A small network was shown many inputs. Here are its activations along a few directions, one row for each input.
Each table varies a few parts of the input and shows all the possible inputs, shuffled.
A made-up example of a description, with smaller parts first: line(4) and (point or (values(2) and ring(5)) or line(11)).
Shared parts are said once, and a part with two or three values counts as separate values.
In the rows, zero is written as 128.

Rows:
x1: [150  85  97 144 149 153  80  75 132  94 140 106 138]
x2: [116 141 171 121 109 135 143 162  81 154 129 128 162]
x3: [170  96 105 139 138 166  48  80 117  93 129 112 127]
x4: [166 144 198 123 144  16 125 170 135 117 208 124   4]
x5: [110 110  62 144 151 134 156 101 205 115  96 138  97]
x6: [102 154 158 107 110 122 153 160 102 162 124 143 159]
x7: [137 140 173 120 105 135 120 157  82 153 146 109 179]
x8: [157 150 185 113  90 152  92 156  72 149 137 113 166]
x9: [ 95 178 127 121 112 108 197 169 128 180  97 140 136]
x10: [103 176 137 115 110 110 188 169 117 161 105 146 148]
x11: [128  83  94 146 149 155 103  83 138  93 127 124 121]
x12: [116 113  70 141 150 136 146  99 190  97 105 144 108]
x13: [113  93  86 132 149 144 112  83 166  98 121 137 118]
Question: Describe the family of inputs behind these rows.
Answer: point or (values(2) and line(6))
Question: A walk changes only the line(6) part. It starts at x5 and steps to x12. List the rest of the walk in order.
Answer: x13, x11, x1, x3
Question: Change only the values(2) part in x1. List by row number the other rows that result.
Answer: x7

Rows:
x14: [133 131 133 129 120 143 121 130 109 138 123 119 151]
x15: [118 142 117 126 127 124 147 133 138 134 112 139 121]
x16: [131 133 134 123 117 146 116 129 110 137 119 127 148]
x17: [140 134 145 125 125 116 118 137 123 125 138 128 108]
x18: [132 137 130 129 131 106 139 137 141 132 136 126 106]
x19: [122 136 120 129 121 140 142 133 131 138 113 127 150]
x20: [143 132 144 131 127 113 123 138 123 128 143 120 111]
x21: [109 126 123 126 125 139 144 130 129 134 118 134 152]
x22: [120 122 136 126 123 142 124 127 108 134 128 126 153]
x23: [129 139 132 124 129 109 134 136 141 130 131 134 103]
x24: [142 134 145 122 120 131 108 133 109 128 135 125 133]
x25: [107 130 119 128 134 120 154 131 136 132 121 138 126]
x26: [141  59  42 156 170 167  77  39 189  61 117 123 102]
x27: [121 140 115 131 129 121 152 134 137 136 117 131 124]
x28: [131 122 147 124 126 127 116 130 107 126 144 124 139]
x29: [120 138 122 123 119 144 137 132 132 137 109 135 147]
x30: [145 132 144 128 122 128 112 133 108 130 140 117 136]
x31: [118 126 134 126 136 105 142 134 139 128 140 133 109]
x32: [129 122 147 127 131 112 126 134 121 123 147 127 113]
Question: Describe the family of inputs behind these rows.
Answer: point or (values(3) and ring(6))
Question: Change only the values(3) part in x25. List by row number the other rows that result.
Answer: x15, x27
Question: Change only the values(3) part in x16. List by row number the other rows that result.
Answer: x14, x22

Rows:
x33: [134 166 108 132 114 130 156 145 138 158  97 122 137]
x34: [171 149 149 134 122 104 113 147 119 137 143 106  95]
x35: [158 147 156 119 117 110 101 144 119 129 137 130  88]
x36: [108 128 130 135 144  86 172 141 140 130 146 129 104]
x37: [113 105 160 116 129 133 108 122  87 121 155 134 152]
x38: [121 104 161 121 128 132 110 126  96 122 161 122 159]
x39: [151 166 122 134 124  98 151 151 144 142 120 122  92]
x40: [104 126 138 125 140  91 163 142 148 124 146 141 104]
x41: [153 143 152 116 108 144  85 132  91 132 127 126 140]
x42: [144  54  30 156 171 174  72  30 206  53 113 122  99]
x43: [103 112 130 135 128 146 152 130 104 140 126 120 180]
x44: [149  56  22 170 179 168  79  32 198  61 113 111 101]
x45: [138 150 129 124 102 164 122 140 116 146 100 124 167]
x46: [115 110 164 120 138  99 123 134 115 117 165 137  99]
x47: [126 106 153 132 133 126 119 125  87 128 161 110 160]
x48: [ 90 112 137 119 125 153 141 127 103 132 120 144 172]
x49: [ 80 126 123 117 133 124 166 133 134 139 115 152 141]
x50: [ 88 126 124 122 131 123 168 137 143 141 121 140 148]
x51: [129 151 128 119 103 164 119 136 107 143  94 136 159]
x52: [135  56  33 152 174 175  71  26 197  52 105 135  92]
x53: [124 109 164 125 137  98 125 137 123 119 171 125 106]
x54: [121 165 115 117 111 136 145 142 137 151  90 146 129]
x55: [143 152 122 134 107 158 130 139 108 151 101 112 167]
x56: [138 165 129 119 120 105 140 148 143 134 113 147  85]
x57: [167 145 145 131 112 138  97 136  92 139 133 102 147]
x58: [ 98 111 137 124 123 152 143 130 112 134 126 132 179]
x59: [128 111 157 136 141  92 134 137 115 125 172 113 107]
x60: [ 93 127 117 133 135 117 177 136 134 147 122 129 149]
x61: [147 165 129 123 119 103 142 152 152 136 119 134  92]
x62: [129 165 115 122 110 135 147 146 146 153  96 134 136]
x63: [ 95 127 137 120 141  93 161 139 140 122 140 153  97]
x64: [167 147 157 124 117 109 104 148 128 131 143 118  95]
x65: [162 143 153 120 107 143  88 136 100 133 133 114 147]
Question: Describe the family of inputs behind these rows.
Answer: values(3) and (point or (values(2) and ring(5)))
Question: The inputs of x57 and x65 match in every part but the values(3) part. If x43 is changed in the same way as x57 into x65, which row does it become?
Answer: x58
Question: Change only the values(3) part in x50. List by row number the other rows that result.
Answer: x49, x60
Question: Change only the values(3) part in x42. List by row number the other rows that result.
Answer: x44, x52

Rows:
x66: [113 138 115 130 131 113 166 138 153 137 120 132 124]
x67: [164 140 145 132 121 115 107 139 127 128 143 111 104]
x68: [145 157 115 132 114 139 132 138 123 148 101 120 139]
x69: [100 139 119 119 113 162 147 134 120 145  96 143 180]
x70: [153 139 150 118 102 163  90 133  94 137 117 121 160]
x71: [157 140 144 126 129  99 107 138 140 115 145 130  68]
x72: [134 114 152 129 138 103 121 131 117 121 166 117 119]
x73: [ 92 114 141 119 120 155 135 127  99 139 124 136 181]
x74: [142 158 115 125 128 101 137 136 159 130 116 139  72]
x75: [108 138 116 124 139  97 167 136 166 124 121 151  87]
x76: [131 115 152 130 129 126 118 129  94 127 153 115 148]
x77: [101 113 136 132 132 130 150 131 110 136 136 126 154]
x78: [105 112 136 131 141 106 154 133 133 131 148 127 125]
x79: [161 140 144 132 114 138 104 137 104 134 129 110 134]
x80: [141  38  14 164 178 196  61  10 199  46 104 120 118]
x81: [100 111 137 125 149  90 153 131 147 118 149 146  88]
x82: [128 113 152 124 145  86 121 130 131 109 167 136  82]
x83: [148 158 115 131 121 116 136 139 146 142 114 120 110]
x84: [121 115 157 116 116 151 104 124  83 129 141 125 175]
x85: [136 156 120 119 104 164 117 135 113 151  90 131 166]
x86: [109 139 114 132 124 137 162 137 130 142 108 131 153]
Question: Describe the family of inputs behind these rows.
Answer: point or (line(4) and ring(5))
Question: Change only the line(4) part in x68. List by row number the other rows that result.
Answer: x74, x83, x85

Rows:
x87: [104 110 104 128 140 139 142 116 155 112 116 144 143]
x88: [ 94 121  88 133 147 110 163 110 165 122 113 146  93]
x89: [134 115 117 128 112 181  93 111 124 130 108 123 164]
x90: [140 123  89 143 128 165 123 111 134 135 105 104 169]
x91: [160 113 144 128 131 119  94 120 143 103 151 121  79]
x92: [ 91 116  84 137 145 135 168 113 154 122  95 149 122]
x93: [115 206 189 100  68 131 175 197  66 190 106 127 192]
x94: [148 120 119 129 116 177  68 105  90 124 118 119 170]
x95: [140 101 137 133 134 154  80 106  88 106 141 121 152]
x96: [140 192 215 107 103  56 157 223  88 184 151 129  99]
x97: [103 136  73 130 133 157 159 108 157 138  69 148 142]
x98: [147 104 144 125 138 128  77 100  98 106 157 118 123]
x99: [115 129  91 122 126 162 132 112 157 129  91 143 163]
x100: [135 130 113 128 142 102 129 124 177 103 138 141  78]
x101: [135 107 110 145 145 114 129 107 143 119 146 104 121]
x102: [164 121 115 151 143 102 122 118 154 111 150 106  85]
x103: [120 138  93 139 146  99 153 122 176 113 119 146  58]
x104: [130 103 104 150 143 142 133 113 132 118 129 106 150]
x105: [178 116 148 126 135 114  72 112 107  97 158 119  86]
x106: [108 114 109 123 143 113 137 112 166 112 134 141 114]
x107: [110 181 210 100 101  76 176 205  76 192 159 134 139]
x108: [125  96 134 133 129 158 104 113 122 112 132 124 145]
x109: [131 100 141 126 133 132 101 108 133 112 148 121 115]
x110: [105 179 204 107  90 107 185 205  64 184 140 138 172]
Question: The inputs of x88 and x92 match in every part but one. If x98 is changed in the same way as x88 into x92, which row does it become?
Answer: x95
Question: Describe the family of inputs behind these rows.
Answer: line(4) and (point or line(5))
Question: Change only the line(5) part in x102. List by row number the other rows that result.
Answer: x91, x100, x103, x105
Question: List by row number the other rows that have the line(4) part in common with x93.
Answer: x89, x90, x94, x97, x99
